Each row has a name. After each piece below comes the name of the row it's from, unless a question asks for something else. Each question is about the rows just above it.

[ 93 167 149 100] = Z
[170 112 117  88] = H
[167 170 149 124] = Y
[167  93 112 103] = R
asked: [117  88]	H
The one value in H and Y:	[170]
[167 170] is in which row?	Y
asked: [167 149 100]	Z

[118 121 144 132] -> W
[135 152 111 122] -> G
[127 132 129 190] -> U
[131 152 121 120] -> K
[127 132 129 128] -> D
asked: [152 121]	K
Which value is in both W and K?	[121]
The one value in U and W:	[132]
asked: [129 190]	U
Shared by D and W:	[132]

[137 136 136 167]  Sol
[124 132 132 148]  vali
[124 135 135 144]  dil
[126 133 133 145]  giti
[133 133 143 146]  Mev
[124 132 132 143]  rera
[126 132 132 148]  zaku
[126 135 135 148]  Per
[112 132 132 148]  fev
[128 180 180 167]  musi
The row with [133 133 145] is	giti

[155 106 145 130 131 120  84 113 106 115 153 150 127 134 128 105 109 118
 116 122 147 147] : Tiso
[124 130 118 114 129  93 155 160 130 135  94 102 151 154 134 135 138 167
 104 128 121 162] : fune
[118 174 106 150 184 118 122 116 124 119 122 116 134 147 109 150 118 105
 128 127 153 147] : biv
[140 140 105 123 105 114 157 115 158 133  86 141 130 120 118 149 120 114
 152 110  97 103] : kor
[154 106 107  97  89 139 112 137 153 145 119 151 113 137 122  85 146 146
 135 133 124 125] : rov
[124 106 118 114 129  93 155 160 130 135  94 102 151 159 134 135 138 167
 104 128 121 162] : seko
asked: [122 116 134 147 109 150 118 105 128 127 153 147]	biv
asked: [124 130 118 114 129  93 155 160 130 135  94 102 151 154 134 135 138 167
 104 128 121 162]	fune

[129 126 158 156 149 175 121 129 152 125 112 131 110 126 115 137 116 139
 140 127 141 145 121 143 113 115] : Bok
[132 130 132 131 127 124 129 122 115 125 128 136 124 127 147 123 130 122
 127 126 143 128 106 130 123 128] : Pel
[132 126 130 130 126 124 131 128 115 127 129 137 134 127 146 123 128 122
 127 126 144 125 107 130 123 127] : sopit
[134 126 128 131 127 123 132 128 114 126 129 136 135 127 145 124 128 123
 125 126 143 125 107 132 125 127] : lipe
[143 117 132 139 132 130 127 119 117 122 139 145 114 143 106 147 134 144
 136 117 132 138 131 131 118 128] : vuz
[145 112 132 137 134 130 127 119 120 123 139 145 114 141 105 147 131 144
 136 119 129 135 131 134 117 129] : vik
[121 131 133 138 134 129 135 124 130 136 129 127 128 125 124 126 134 126
 119 134 119 133 130 137 109 129] : zuval
[132 127 130 132 127 123 131 125 114 125 129 136 135 127 145 123 129 123
 126 126 142 126 107 131 124 128] : donis
[123 132 136 139 135 127 132 126 131 142 128 125 125 125 123 125 128 128
 117 133 119 133 132 133 115 130] : Dozoz
[134 126 129 132 127 123 132 127 114 125 129 136 135 127 144 124 128 124
 125 126 143 125 108 133 125 127] : gumo
[131 125 157 155 149 175 121 128 151 123 113 131 110 127 115 137 117 140
 141 126 142 145 121 144 114 115] : tezas
Where do [132 127 130 132 127 123 131 125 114 125 129 136 135 127 145 123 129 123
 126 126 142 126 107 131 124 128] appear?	donis
asked: [130 132 127 123 131 125 114 125 129 136 135]	donis
[123 132 136 139 135 127 132 126 131 142 128 125 125 125 123 125 128 128
 117 133 119 133 132 133 115 130] is in which row?	Dozoz
asked: [123 129]	donis
The row with [134 126 129 132 127 123 132 127 114 125 129 136 135 127 144 124 128 124
 125 126 143 125 108 133 125 127] is	gumo
asked: [129 127]	zuval

[144 126 116 117 155 105 132 117 127 127 124 138] -> Doz
[134 133 136 122 141 122 118 122 133 127 134 129] -> Lufut
[133 154 118 142 138  72 171 105 139 127 158  79] -> Gira
[134 111 123 117 157 105 142 111 136 127 123 141] -> kuzik
[110 110 115 112 121 122 131 126 121 127 135 133] -> mubed
[144 124 125 118 143 124 127 120 132 127 130 123] -> rifot
[127 122 123 122 144 113 135 124 126 127 134 141] -> melef
[122 116 120 125 149 116 147 125 111 127 128 119] -> lir
[136  79 122 119 140 118 141 124 111 127 124 134] -> fodef
[149 124 127 123 152 127 128 121 126 127 127 121] -> nurab
[132 122 132 116 142 111 139 121 127 127 121 129] -> dek
Which row holds [126 121 127]?	mubed
asked: [133 154 118 142 138  72 171 105 139 127 158  79]	Gira

[149 144 101 139 111 135 139 146  98 143 123 116 133 135 137 149 129 139
 144 140 127 122  96 155 152 141 154 128 126 148 142 150 147  96 119 125
 125 128  80] -> Nuson
[103 114 163 123 138 113 118 123 141 113 125 162 116 120 127 120 134 121
 119 118 131 120 150  95 163  97 123 147 117 141 136 122 139 118 120 117
 158 119 117] -> pudo
[119 120 101 139 111 135 139 146  98 143 123 116 133 135 147 149 129 139
 144 140 127 125  96 155 112 156 133 119 144 107 130 125 130 127 145 144
  97 153 118] -> vosan
[149 144 101 139 111 135 139 146  98 143 123 116 133 135 137 149 129 139
 144 140 127 122  96 155 112 156 133 119 144 107 130 127 130 127 145 144
  97 153 118] -> Luvol
asked: [149 144 101 139 111 135 139 146  98 143 123 116 133 135 137 149 129 139
 144 140 127 122  96 155 112 156 133 119 144 107 130 127 130 127 145 144
  97 153 118]	Luvol
Which row holds [119 120 101 139 111 135 139 146  98 143 123 116 133 135 147 149 129 139
 144 140 127 125  96 155 112 156 133 119 144 107 130 125 130 127 145 144
  97 153 118]?	vosan
[119 118] is in which row?	pudo

[ 99 145 165 107 141 121] : fumoz
[143 108 167 164 107 157] : gined
[187 133 164 142 142 124] : kubut
[131  83 155 156 134 164] : lipam
[ 71 119 162 143 110 163] : suze
The one value in gined and kubut:	[164]
[131  83 155 156 134] is in which row?	lipam
Which value is in both fumoz and gined?	[107]
The row with [133 164 142 142 124] is	kubut
Which value is in both kubut and lipam?	[164]

[118  81 165 119 126  96 134 108 131 121 102 142 119  75 139  80 139]  S
[118  81 165 119 124  96 134 108 131 167 153 116 129 165 117 127  81]  P
[118  81 165 119 124  96 134 108 131 167 153 125 129 123 121 126 120]  F
asked: [118  81 165 119 124  96 134 108 131 167 153 116 129 165 117 127  81]	P

[121 131 124 126 119 133 123 124 140 118 119 136 155 134 127 131 128 112
 131 130 129 121 111 119 129 125 113 125 123 129 125 133 130 116 131 129
 131 134 121 140 116 132 104 132 117]  Revi
[121 131 124 126 119 133 123 124 140 118 119 136 155 128 127 131 128 107
 131 130 129 121 111 119 129 125 113 125 123 129 125 133 130 116 132 129
 133 134 121 140 116 132 117 132 119]  tulin
[126 133 131 125 133 125 124 131 131 119 125 128 155 141 121 116 117 139
 116 132 132 132 121 119 144 125 129 126 121 118 128 140 142 125 125 130
 127 141 123 127 115 130 131 141 119]  kefud
[130 126 126 128 125 125 129 126 124 131 134 126 155 124 130 134 135 122
 134 127 129 127 131 133 120 130 127 131 131 133 130 124 119 133 131 131
 129 135 128 128 132 126 129 123 131]  zir
[133 115 115 131 108 128 134 115 118 143 144 126 155  97 143 165 128  83
 165 123 127 114 133 149  81 137 116 137 126 156 132 103  85 139 129 119
 131 150 131 137 149 125 118  94 140]  mup
[124 123 115 130 103 132 125 115 133 127 129 135 155 110 135 153 152  81
 153 127 131 111 111 130 100 129 104 131 135 147 127 117 103 122 131 123
 132 119 121 148 128 131 108 110 122]  ziso
[131 129 131] is in which row?	Revi
Where do [121 131 124 126 119 133 123 124 140 118 119 136 155 128 127 131 128 107
 131 130 129 121 111 119 129 125 113 125 123 129 125 133 130 116 132 129
 133 134 121 140 116 132 117 132 119] appear?	tulin
asked: [126 133 131 125 133 125 124 131 131 119 125 128 155 141 121 116 117 139
 116 132 132 132 121 119 144 125 129 126 121 118 128 140 142 125 125 130
 127 141 123 127 115 130 131 141 119]	kefud
Which row holds [155  97 143 165 128]?	mup

[118 130 133 118 133 136  76 182  87 135 134] : liv
[149 152 102 118 133 133  78 160  86  87 141] : Keke
[149 152 102 118 133 133  76 115 134  66 139] : ros
asked: [149 152 102 118 133 133  78 160  86  87 141]	Keke
Which row holds [118 133 133  76 115 134  66 139]?	ros

[120 127 127 131] = Bem
[ 84 153 173 120] = difu
[ 77 127 131 142] = gemom
[ 84 142 127 131] = tado
Shared by difu and Bem:	[120]
Which row holds [142 127]?	tado
[153 173] is in which row?	difu
The row with [ 84 153 173] is	difu
asked: [142 127 131]	tado
Where do [ 84 142 127 131] appear?	tado

[109 105  77 131 114 159 131 128 161 167] -> buvam
[134 115 167 130 128 152 133 128 160 163] -> Taz
[134 117 167 129 130 154 136 120 166 149] -> Pavug
[105 119  95 114 104 160 143 121 165 150] -> kan
[ 99 121  96 124 108 155 142 122 171 150] -> Dobaz
[114 107  84 134 117 167 129 128 152 124] -> val
[114 107  84 134 117 167 129 128 152 155] -> sazo
[100 115 120 121 102 146 138 120 157 149] -> lere
[102 117 116 124 100 154 136 123 157 157] -> vatas
[114 107  84 134 117 167 129 128 152 155] is in which row?	sazo
The one value in Dobaz and val:	[124]
Where do [114 107  84 134 117 167 129 128 152 124] appear?	val
asked: [134 117 167 129 130 154 136 120 166]	Pavug
The one value in lere and Taz:	[115]
asked: [105  77 131 114 159]	buvam

[113 119 136 142 125 153 111 112 130  93 118 156 109 105 113 108 118 136
 100 142 104 135 109 117 122 106] : veli
[105 136 121 133 131 133 130  94 162 124  98 131 159 130 121 141 114 132
  98 129 124 160  99 140 136 138] : dubiv
[129 150 125 103 123 105 138 128 145 160 129  98 162 153 142 141 114 134
 137 115 135 140 135 151 139 151] : Ponu
[125 132 138 143 141 149 123 125 106  79 128 160 104  98 118 122 145 140
 127 146 117 142 127 112 127 102] : Zer
[109 129 116 146 138 139 137  96 149 115  95 142 150 120 117 148 111 121
 104 133 136 159  97 131 136 135] : pepes
[141  98 129 142 127 139 117 151 106 124 147 139  88 117 123 104 145 117
 135 131 109 104 135 107 110 113] : Pir
[145 140 129 101 123 102 136 151 125 162 149  98 140 151 145 133 124 129
 156 115 138 115 154 141 130 143] : zuk
[125 132 138 143 129 149 123 125 106  79 128 160 104  98 118 122 145 140
 127 146 117 142 127 112 127 102] : Zirab
[117 111 129 155 131 155 116 115 123  94 116 160 104 103 113 115 139 125
 105 117 115 128 108 109 119 107] : tozi
[109 129 116 149 138 139 137  96 149 115  95 142 150 120 117 148 111 140
 104 133 136 159  97 131 136 135] : Faviv
[110 155 128 120 127 123 135  98 154 123 105 124 164 132 128 147 117 140
 112 130 126 172 110 148 144 139] : pize
Which row holds [113 119 136 142 125 153 111 112 130  93 118 156 109 105 113 108 118 136
 100 142 104 135 109 117 122 106]?	veli
Where do [104 135 109] appear?	veli
asked: [135 109]	veli
Which row holds [124 147 139  88 117 123]?	Pir
asked: [109 129 116 149 138 139 137  96 149 115  95 142 150 120 117 148 111 140
 104 133 136 159  97 131 136 135]	Faviv
Which row holds [124 164 132 128 147]?	pize
Where do [117 151 106 124 147 139  88 117] appear?	Pir

